These are the activations of a small neural network, seen along a few directions. Each row is one input.
Each table varies a few parts of the input and shows all the possible inputs, shuffled.
Descriptions start from the smaller parts, as in this example, which fits no table here: one of 8 places around a ring, together with either a single point or one of 9 places around a ring or (one of 3 separate values, together with one of 6 places along a line).
Shared parts are said once, and a part with two or three values counts as separate values.
In the rows, 128 means zero.

Other details of the inputs shift rows strongly along three fixed directions, in all tables alike. That doesn't count.

Rows:
r1: [ 96 158 127 143  92 137 145 111 125 140 119]
r2: [145 117 146 124 123 130 117 117 128 130 133]
r3: [175 182 131  91 173  61 159 152 197 151 217]
r4: [130 104 134 139 135 134 143 138 125 133 131]
r5: [147 119 133 123 121 114 115 130 116 130 131]
r6: [142 112 140 142 122 138 123 126 135 133 135]
r7: [ 97 156 125 142  94 134 150 113 120 143 120]
r8: [ 90 151 119 130 114 134 159 111 118 120 109]
r9: [135 111 120 126 142 118 133 138 120 114 122]
r10: [154 138 136 118 148 141 115 133 119 123 111]
r11: [ 99 164 131 127 112 132 141  97 117 120 113]
r12: [144 117 131 143 119 126 115 135 131 126 133]
r13: [132 105 127 124 145 129 145 129 120 124 124]
r14: [145 116 144 124 123 129 119 117 124 133 133]
r15: [142 112 140 142 122 136 125 126 133 135 135]
r16: [147 120 135 123 120 117 111 128 121 127 131]
r17: [145 114 141 121 125 123 127 120 116 140 133]
r18: [143 115 129 141 120 122 120 138 125 132 132]
r19: [143 113 127 139 121 119 123 139 121 136 132]
r20: [144 117 132 144 119 127 114 135 133 125 132]
r21: [145 116 145 124 123 130 118 117 126 132 133]
r22: [157 133 136 137 125 151 116 146 131 134 120]
r23: [ 97 161 127 124 113 129 144  99 109 126 114]
r24: [134 109 118 124 142 116 136 140 116 118 122]
r25: [ 89 159 119 147 101 130 143 129 130 115 115]
r26: [132 110 128 142 132 127 127 146 130 119 129]
r27: [144 116 130 142 120 125 116 137 129 128 132]
r28: [160 137 142 120 127 143 110 137 123 132 118]
r29: [141 122 131 123 139 118 113 124 118 114 126]
r30: [133 108 132 128 143 135 137 125 131 114 124]
r31: [140 117 138 121 142 129 124 114 118 124 129]
r32: [130 107 138 143 134 141 133 135 137 122 132]
r33: [147 121 136 124 120 118 110 127 123 125 131]
r34: [102 166 126 127  90 121 124 111 119 124 116]
r35: [132 108 126 140 132 122 134 149 122 126 129]
r36: [132 107 130 127 144 134 139 126 128 117 124]
r37: [103 175 118 128 119 147 147 129 121 117  90]
r38: [134 112 122 128 141 122 128 136 126 109 121]
r39: [ 52  99  57  80 150 158  59 152 169 191 142]
r40: [126 218 125 102 168  82 199 132 212 129 200]
r41: [ 88 155 127 145 105 139 156 120 131 126 118]
r42: [133 111 129 143 131 128 126 145 132 116 129]
r43: [ 98 163 130 126 112 132 140  98 115 121 113]
r44: [145 115 143 122 124 127 122 118 121 136 133]
r45: [134 111 121 127 141 121 129 136 123 111 121]
r46: [ 56 107  62  56 163 159  58 121 155 202 144]
r47: [130 105 136 141 135 137 139 137 130 129 132]
r48: [ 91 158 112 131 111 125 144 119 122 107 106]
r49: [142 113 140 143 122 138 122 125 136 132 135]
r50: [145 128 134 138 139 151 127 155 134 126 115]
r51: [ 97 165 116 123 110 118 133 110 106 122 112]
r52: [141 119 126 120 140 113 121 128 106 124 127]
r53: [142 121 129 122 140 117 115 125 114 117 126]
r54: [141 121 130 122 139 118 114 124 116 116 125]
r55: [130 107 138 143 134 140 135 135 136 123 131]
Description of these inputs: one of 5 places around a ring, together with either a single point or (one of 2 separate values, together with one of 5 places along a line).
The inputs of r12 and r33 match in every part but the place on the ring of 5. If r1 is changed in the same way as r12 into r33, which row does it become?
Answer: r44
The inputs of r52 and r3 match in every part but the place on the ring of 5. If r53 is changed in the same way as r52 into r3, which row does it become?
Answer: r16
Which other rows does r55 become when the place on the ring of 5 takes its other values? List them by row number.
Answer: r6, r21, r40, r43
Which other rows does r11 become when the place on the line of 5 takes its other values? List them by row number.
Answer: r23, r31, r43, r46
Which other rows does r20 become when the choice among 2 separate values takes its other values? List them by row number.
Answer: r49

Rows:
r56: [158 107 140 126 143 140 123 136 119 136 131]
r57: [121 142 115 116 148 108 139 139 149 126 157]
r58: [ 64  82  78 104 121 179  50 144 141 199 122]
r59: [151  93 134 124 135 123 121 122 119 132 139]
r60: [123 107 141 156 115 141 129 113 104 105 102]
r61: [128 118 148 143 115 136 120 107  95 112 102]
r62: [114 161 133 133 109 136 154 113 119 137 119]
r63: [117 165 124 132 107 115 137 111 117 125 116]
r64: [151  97 133 122 136 124 116 127 115 128 137]
r65: [103 152 120 138 110 123 153 119 120 116 124]
r66: [114 166 137 134 109 135 137 105 124 120 122]
r67: [146 100 136 134 154 130 133 145 122 128 128]
r68: [158 100 141 119 129 132 122 128 131 128 128]
r69: [132 147 113 122 148 109 134 138 155 132 147]
r70: [151 102 140 115 136 122 118 133 125 124 125]
r71: [156 103 126 136 143 131 119 140 128 123 125]
r72: [ 69  89  84  89 134 180  47 112 140 181 119]
r73: [145 159 121 112 140 115 124 133 147 136 148]
r74: [154  94 142 139 115 129 113 148 137 132 134]
r75: [108 163 120 139 117 117 142 127 119 115 111]
r76: [128 141 123 123 152 119 152 139 156 142 153]
r77: [143 153 121 113 139 115 127 128 150 142 148]
r78: [144 150 130 105 134 119 136 132 157 133 150]
r79: [124 133 118 120 144 113 146 131 155 134 160]
r80: [154  99 135 128 137 135 127 143 134 115 124]
r81: [132 112 150 168  93 142 117 123 106 117 112]
r82: [125 102 138 161  89 128 123 127  97 123 114]
r83: [136 154 129 110 150 121 137 138 145 143 151]
r84: [133 139 124 116 139 121 147 137 167 130 148]
r85: [103 150 125 133 105 124 154 120 133 117 113]
r86: [154 107 138 114 134 128 114 137 125 120 126]
r87: [104 154 129 127 110 109 146 109 109 123 124]
r88: [130 115 144 142 116 139 132 120  85 124  96]
r89: [153 111 144 125 145 132 107 127 124 121 134]
r90: [130 146 123 111 142 118 140 146 160 123 145]
r91: [115 169 126 129 111 114 134 117 113 123 113]
r92: [108 159 126 141 115 139 157 128 122 125 115]
r93: [157 103 132 145 123 126 101 149 127 136 133]
r94: [126 141 124 111 145 112 143 141 160 127 145]
r95: [128 114 142 155 115 150 127 119 104 102 101]
r96: [ 23 133  66 101 106 151  97 109 132 166 113]
r97: [103 162 130 140 117 132 142 120 127 109 119]
r98: [104 161 126 138 119 134 155 132 119 121 114]
r99: [151 112 124 131 146 127 112 148 122 115 123]
r100: [154  98 138 117 131 124 120 127 129 127 128]
r101: [125 105 136 140 105 123 129 107  88 117 109]
r102: [150 101 143 128 142 129 111 117 128 128 136]
r103: [118 173 125 129 109 120 131 122 113 118 113]
r104: [156 109 125 134 144 131 115 145 125 119 124]
r105: [144  99 140 136 152 130 119 132 129 116 131]
r106: [ 96 149 122 136 115 112 153 118 117 116 122]
r107: [135 145 128 113 148 117 142 130 150 151 154]
r108: [130 142 123 124 150 128 153 139 158 143 152]
r109: [131 145 123 107 143 104 131 130 141 133 160]
r110: [127 109 142 157 113 149 131 113 107 106 102]
What is each input in this table made of?
Answer: one of 5 separate values, together with either a single point or (one of 2 separate values, together with one of 5 places around a ring)
The inputs of r109 and r89 match in every part but the choice among 5 separate values. If r79 is changed in the same way as r109 into r89, which row does it become?
Answer: r110
Which other rows does r62 become when the place on the ring of 5 takes its other values? List them by row number.
Answer: r56, r83, r88, r107
Which other rows does r104 become when the choice among 2 separate values takes its other values? List them by row number.
Answer: r73
Which other rows does r75 become when the choice among 5 separate values takes its other values? List them by row number.
Answer: r67, r94, r105, r106
